A small network was shown many inputs. Here are its activations along a few directions, one row for each input.
In each table, some parts of the input vary, and every possible input appears once, in random order.
Descriptions start from the smaller parts, as in this example, which fits no table here: one of 4 places along a line, together with either a single point or one of 9 places around a ring or (one of 2 separate values, together with one of 5 places around a ring).
Shared parts are said once, and a part with two or three values counts as separate values.
In the rows, 128 means zero.

Other details of the inputs vary at random and push rows far along two fixed directions, the same in every table; ignore that.

Table:
r1: [169 118 174 100 120 123 170 120 114 137 135  87 126  85 123]
r2: [121  48 162  57 102  71 132 153 110  74  93 216  83 106 149]
r3: [ 71 157  63 145 171 156  43 112 152  93 118 185 153 201 155]
r4: [107  89 147 131  90 112 135 152 145 102  99 193 106 116 110]
r5: [153 171  84 199 184 173 101  81 116 184 179   6 109 177 139]
r6: [ 80 149  79 160 176 189  53 101 138  69 124 184 173 179 144]
r7: [140 172 151 145 111 120 151 145 144 185 158  83 117 100  93]
r8: [113  49 153  84 100  82 136 145  94  50  67 228  99 114 161]
r9: [131 191  87 181 132 148 134 127 144 168 144  73 155 143 117]
r10: [114 104 147 112 110  97 117 152 148 105 113 194 101 119 118]
r11: [101 110  69 107 182 166  52  97 115  47 107 180 172 202 183]
r12: [156 129 146 120 106 105 176 134 104 179 122  73 119  99 126]
r13: [169 116 172 100 118 118 164 121 105 120 134  98 130  87 125]
r14: [170 111 169  95 116 122 168 130 117 132 136  91 127  92 117]
r15: [ 76 125  57 131 159 147  57  99  98  87  90 166 162 201 185]
r16: [120  56 195  99 100 123 138 151 143  53 103 248  99  96 106]
r17: [149 128 149  93 110 101 162 134 121 178 146  68 111  96 115]
r18: [122 180 103 174 121 149 137 130 147 184 138  72 143 134 111]
r19: [140 147 156 127 103 112 158 147 160 183 151  95 107  96  82]
r20: [152 141 134 101 123  99 156 131 113 161 146  75 119 109 130]
r21: [126  42 153  80  92  76 145 153  96  72  72 218  95 109 149]
r22: [148 130 155  96 107  91 156 130 107 160 140  88 113  99 129]
r23: [143 178  85 177 126 141 137 135 149 181 146  72 151 136 108]
r24: [110  72 158  74 105  92 119 132 111 101 103 194  97 116 153]
r25: [160 153 112 120 155 143 138 107 115 130 144  66 158 133 143]
r26: [ 56 173  53 154 175 173  36  98 159 122 125 156 161 211 155]
r27: [106  55 142  87  99  95 134 141 106  80  79 203 103 123 148]
r28: [174 169 155 151 127 146 180 137 142 153 166  82 139  89  89]
r29: [ 54 158  43 237 230 201  18  85 153 123 157 131 170 245 155]
r30: [177 148 153 144 119 139 171 143 148 150 161  98 136  89  87]
r31: [148 146 161 141 123 149 161 130 147 147 147 111 130  91  94]
r32: [141 180 129 175 105 135 161 145 136 186 152  62 134 103  97]
Each input here is: one of 2 separate values, together with either a single point or (one of 3 separate values, together with one of 5 places around a ring).
Q: The inputs of r17 and r19 match in every part but the choice among 2 separate values. If r20 is changed in the same way as r17 into r19, which row does it become?
A: r3
Q: Which other rows does r6 become when the choice among 2 separate values takes its other values? List them by row number.
A: r13
Q: Which other rows does r25 become when the choice among 2 separate values takes its other values? List them by row number.
A: r28
Q: Which other rows does r14 become when the choice among 3 separate values takes its other values? List them by row number.
A: r17, r27

Table:
r33: [145 123 175 126 122 148 144 116 131 132 128 110 132 104 110]
r34: [133 135 164 131 111 100 151 147 126 136 138 134 115  99 121]
r35: [150 127 154 120  85  96 153 147 156 164 125 114  78  92 104]
r36: [167 104 141 111 131 117 150 141 134 124 152 112 118 111 107]
r37: [ 91  91  88 122 147 117  88 129 150  73 103 215 137 173 143]
r38: [136  98 133  83 126 108 139 118 102 109 102 158 130 114 149]
r39: [178 160 136 134 118 157 162 136 149 125 149  91 154  94 110]
r40: [123 159  76 120 125 135 107 118 129 163 127  56 147 172 154]
r41: [139  85 192 113  92  93 166 150 137 149 127 126  90  87 111]
r42: [170 118 135 119 135 129 148 139 139 128 150 102 134 114 106]
r43: [ 95 179  89 169 143 172 108 106 142 165 154  79 183 146 127]
r44: [ 72  89 109 109 158 143  76 126 128  71 106 216 107 172 154]
r45: [128 135 124 103 103 111 141 144 108 142 108 115 139 125 126]
r46: [126  72 132  77 123 102 129 124  98 105 114 157 109 109 159]
r47: [105  69 115 158 112 143  99 122 107  86 102 237  95 173 155]
r48: [151 120 165 122 108  81 154 148 137 149 142 116  92  95 134]
r49: [163 104 122 169 130 129 157 156 117 119 117 121 116 119 108]
r50: [ 94 167 101 160 151 162 107 110 137 159 140  97 166 155 127]
r51: [130 142  98 202 155 164 118 109 114 168 131  73 142 151 137]
r52: [108  90 122  85 123 127 111 115 105  60  77 219 144 128 172]
r53: [108 179  85 148 167 178 105 108 135 148 143 102 142 158 129]
r54: [170 153 175 127 116 127 155 130 122 125 144 104 119  90 115]
r55: [119 165  73 155 158 138 118 122 152 146 141 113 170 158 123]
r56: [126 134 122 128 145 136 138 127 133 158 156  93 102 126 123]
r57: [ 86  82 111 106 159 128  51 105 111  48 128 204 112 172 171]
r58: [158  76 172  71 102  82 178 142  98 131 116 136  98  72 133]
r59: [109 155 103 157 150 146 112 114 143 174 140  81 153 160 131]
r60: [142 154 145 130 132 137 158 137 135 163 147  93 107 110 107]
r61: [151 103 176  82  78  78 175 164 105 141  99 134 106  89 118]
r62: [143 135 110 130 144 160 114 125 146  91 128 143 153 143 132]
r63: [120 122 170 134 114 114 158 142 130 151 126 131 123 112 111]
r64: [154 101 184 108 117 117 158 123 120 154 152  86 103  94 101]
r65: [109 175  91 150 125 142 102 123 146 167 135 105 139 139 105]
r66: [171 146 124 128 139 143 144 129 143 127 149  97 150 126 109]
r67: [151 151 148 129 135 132 125 119 121 122 143 112 126 119 127]
r68: [117 178  98 156 155 125 106 119 133 153 146 100 148 157 143]
r69: [ 88 185  61 161 136 162  78 112 144 160 147 106 159 152 117]
r70: [ 95  92 150 119 130 163  92 104 135  58  94 207 141 138 148]
r71: [122 152 147 140 122 113 141 148 121 135 142 130 133 109 124]
r72: [ 98  75 120 167 138 125  81 132 101  50  85 210 111 159 172]
r73: [134 123 150  99  80 102 166 155 104 146 114 115 133  88 112]
r74: [126 135 121 138 115 128 142 145 145 117 137 147 151 113 109]
r75: [123 162  76 119 129 134 105 121 124 162 124  66 153 173 149]
r76: [120 166  93 147 126 129 104 123 159 167 124 102 123 146 116]
r77: [143 110 175 119 105  80 151 156 130 131 130 145  94  99 129]
r78: [ 77  78  94 134 119 115 117 102  94  27  62 191 117 164 168]
r79: [150  81 204 105 112 113 164 132 121 136 134 122  97  86  99]
r80: [145 105 190 116 119 130 149 122 124 123 125 128 114 103 106]
r81: [139 175 109 141 163 142 106 100 120 136 158  88 141 157 134]
r82: [151 116 126 128 125  98 160 148 151 148 140 116 118 117 110]
r83: [105 184  77 154 142 144  90 114 149 165 131 106 141 163 116]
r84: [127 159  97 138 168 145  86  99 120 133 164  85 143 163 139]
r85: [122 166 125 139 133 167 140 129 139 143 141 109 131 118 119]
r86: [ 77 104  91 127 146 137  82 132 142  57 100 233 151 166 146]
r87: [161  96 173  76  97  95 179 133  99 120 104 152 112  72 133]
Q: The inputs of r77 and r75 match in every part but one. If r72 is changed in the same way as r77 into r75, which row does it become?
A: r78
Q: The inputs of r57 and r46 match in every part but one. If r68 is changed in the same way as r57 into r46, which row does it become?
A: r61
Q: What is each input in this table made of?
A: one of 5 separate values, together with either a single point or (one of 2 separate values, together with one of 5 places along a line)
Q: Which other rows does r81 become when the place on the line of 5 takes its other values? List them by row number.
A: r54, r57, r67, r84
Q: Which other rows does r83 become when the choice among 2 separate values takes its other values? List them by row number.
A: r60

Table:
r88: [159 169 178 185 106 137 180 157 174 189 173  86 111  77  55]
r89: [112  86 149 114 103  94 136 152 120  89  93 194 110 117 137]
r90: [155 175 104 165 153 150 142 107 126 193 162  19 148 138 119]
r91: [148 108 159 112  96 108 167 149 125 128 115 135 117  93 115]
r92: [136  69 167 107 118 110 136 136 115  76 110 187  99 110 132]
r93: [ 88 134  80 125 155 140  70 107 130 111 116 154 140 182 157]
r94: [100 154  76 129 157 168  78 104 125  96 118 147 173 171 155]
r95: [110  87 136 124 126 123 114 129 112  94 108 177 107 138 143]
r96: [160 110 174 114  79  88 194 161 121 145 122 128 105  71 103]
r97: [155 149 146 120 117 115 160 135 136 180 153  65 119 102 110]
r98: [142  82 167 107 126 118 135 132 112  79 117 178 107 109 135]
r99: [ 82 129  81 131 151 134  69 112 134 110 111 160 132 180 158]
r100: [144 194  99 134 155 151 126 108 140 187 170  35 164 137 120]
r101: [140  93 168 129 103 101 158 141 115 128 115 143  93 100 123]
r102: [ 94 146  71 131 155 164  81 107 128  97 114 150 168 170 154]
r103: [122 162  92 123 150 146 103 112 136 147 151  88 153 153 132]
Q: What is each input in this table made of?
A: either a single point or (one of 3 separate values, together with one of 5 places along a line)
Q: Which other rows does r99 become when the choice among 3 separate values takes its other values? List them by row number.
A: r89, r101

Table:
r104: [146  57 205  76  88  93 163 149 108  80  99 189  96  75 119]
r105: [141 172  93 143 135 128 130 121 127 179 152  54 135 140 127]
r106: [150 130 168 136 101 111 178 145 135 172 143  91 105  84  93]
r107: [130 145  85 136 145 133 109 116 127 150 136  92 137 155 141]
r108: [114  98 123 114 122 106 119 133 120  98 103 168 109 132 144]
r109: [107 116 129 118 112 117 125 134 119 112 108 164 121 136 141]
r110: [121 146  89 125 147 134 105 119 126 142 132 107 152 155 144]
r111: [126 100 136 104 120 121 126 123 119  99 110 158 134 126 141]
r112: [ 94 112  88 116 145 132  83 118 124  89 100 174 151 173 160]
r113: [130 116 136 132 135 140 124 126 122  96 126 164 129 121 132]
r114: [144 131 145 143 120 134 149 142 131 133 139 126 124 107 110]
r115: [146 107 166 133 124 119 152 135 125 120 132 135 114 103 121]
r116: [131 133 100 130 143 139 128 114 125 140 137  94 141 142 141]
r117: [140 107 176 112  98 103 165 153 144 140 128 149  98  87 100]
r118: [112 153  99 165 149 150 108 120 139 144 140 106 147 160 124]
r119: [122 144 102 128 131 124 128 128 122 134 121 117 134 143 138]
r120: [141 160 104 137 151 153 119 108 123 155 144  62 144 147 135]
r121: [117 121 117 125 151 148  93 109 123  93 121 153 128 158 152]
r122: [114 123 110 120 152 149  94 106 124  83 118 160 148 152 144]
r123: [113 113 141 114 104 108 124 139 124 110 103 164 121 123 142]
r124: [143 141 137 133 144 139 137 118 121 134 140  96 136 130 134]
r125: [116  94 156 113 101 115 129 149 140  98 102 191 109 109 119]
r126: [109 136 116 120 132 117 110 131 126 129 119 142 131 140 141]
r127: [189 180 155 160 127 134 182 128 136 206 177  13 126  91  91]
r128: [140 120 159 146 123 121 150 141 131 134 136 124 119 108 113]
r129: [100 136  98 155 151 150  88 116 143 117 127 149 135 170 131]
r130: [144 138 143 126 133 131 143 131 137 125 147 120 130 111 117]
r131: [138 121 140 119 134 137 132 120 118 107 124 142 130 121 133]
r132: [154 143 164 136 101 108 175 143 127 188 149  71 108  86  97]
r133: [126 157 115 152 134 141 124 119 141 172 148  85 132 140 112]
r134: [125 115 125 114 136 139 116 114 109 103 117 142 133 131 141]
r135: [153 153 151 133 100 116 170 140 139 181 140  77 122  89 104]
r136: [103 120 100 112 151 138  88 116 122 104 119 149 149 161 154]
r137: [101 136 104 142 136 135 105 117 127 135 127 128 134 146 137]
r138: [132  63 170  89 102  99 153 142 109  82 101 198 102  98 134]
r139: [112 144 101 158 156 153  91 116 137 120 138 136 140 165 135]
r140: [166 138 176 131  98 107 188 156 147 171 152  94 102  73  81]
r141: [118 138 112 151 132 146 114 131 139 128 127 140 137 140 123]
r142: [113 122 132 132 117 133 128 133 136 123 117 156 121 122 121]
r143: [106 129 120 122 132 126 111 129 138 128 120 153 127 135 134]
r144: [117 122 130 129 118 110 129 132 118 132 123 130 117 121 130]
r145: [124 136  94 130 148 143 105 108 125 135 137 103 143 159 147]
r146: [134 150 103 137 155 148 121 108 121 146 140  70 148 143 137]
r147: [137 146 119 142 144 150 122 119 136 120 139 114 152 131 128]
r148: [115 151  94 126 165 158  95 102 131 109 137 124 154 161 143]
r149: [131 160  82 137 146 143 123 117 123 155 131  83 152 155 135]
r150: [116 153  97 142 136 130 111 115 123 154 141  99 133 149 136]
r151: [117  94 113 115 129 116 114 129 120 100 104 164 116 140 146]
r152: [136 110 148 107  99  95 149 145 124 120 110 145 112 112 126]
r153: [132  79 177 113  97 111 145 153 132  76 114 202 105  96 114]
r154: [132 141 124 117 124 106 133 137 123 147 132 114 125 122 127]
r155: [105 127 107 142 132 144  94 129 145  96 117 169 140 153 127]
r156: [118 108 133 100 137 133 108 122 120 102 120 150 134 135 140]
r157: [171 137 176 130 100 112 187 152 140 159 159  92 109  71  85]
r158: [125 115 155 121 102 117 149 145 127 135 114 148 113 105 121]
Q: What is each input in this table made of?
A: one of 5 places around a ring, together with one of 11 places around a ring
Q: The inputs of r138 and r111 match in every part but the place on the ring of 5. If r141 is changed in the same way as r138 into r111, which row does it become?
A: r155
Q: The inputs of r133 and r117 match in every part but the place on the ring of 5. If r105 is changed in the same way as r133 into r117, which row does it become?
A: r154
Q: Start at r158 and move only the place on the ring of 5, one step at a time. The first step leads to r135. Which rows follow, in order?
A: r143, r132, r137
Q: Start at r108 and move only the place on the ring of 11, one step at a time. The first step leads to r144. Which rows follow, in order?
A: r137, r106, r118, r128, r115, r124, r146, r116, r151
Q: Which other rows does r134 become when the place on the ring of 5 takes its other values? List them by row number.
A: r104, r120, r146, r156
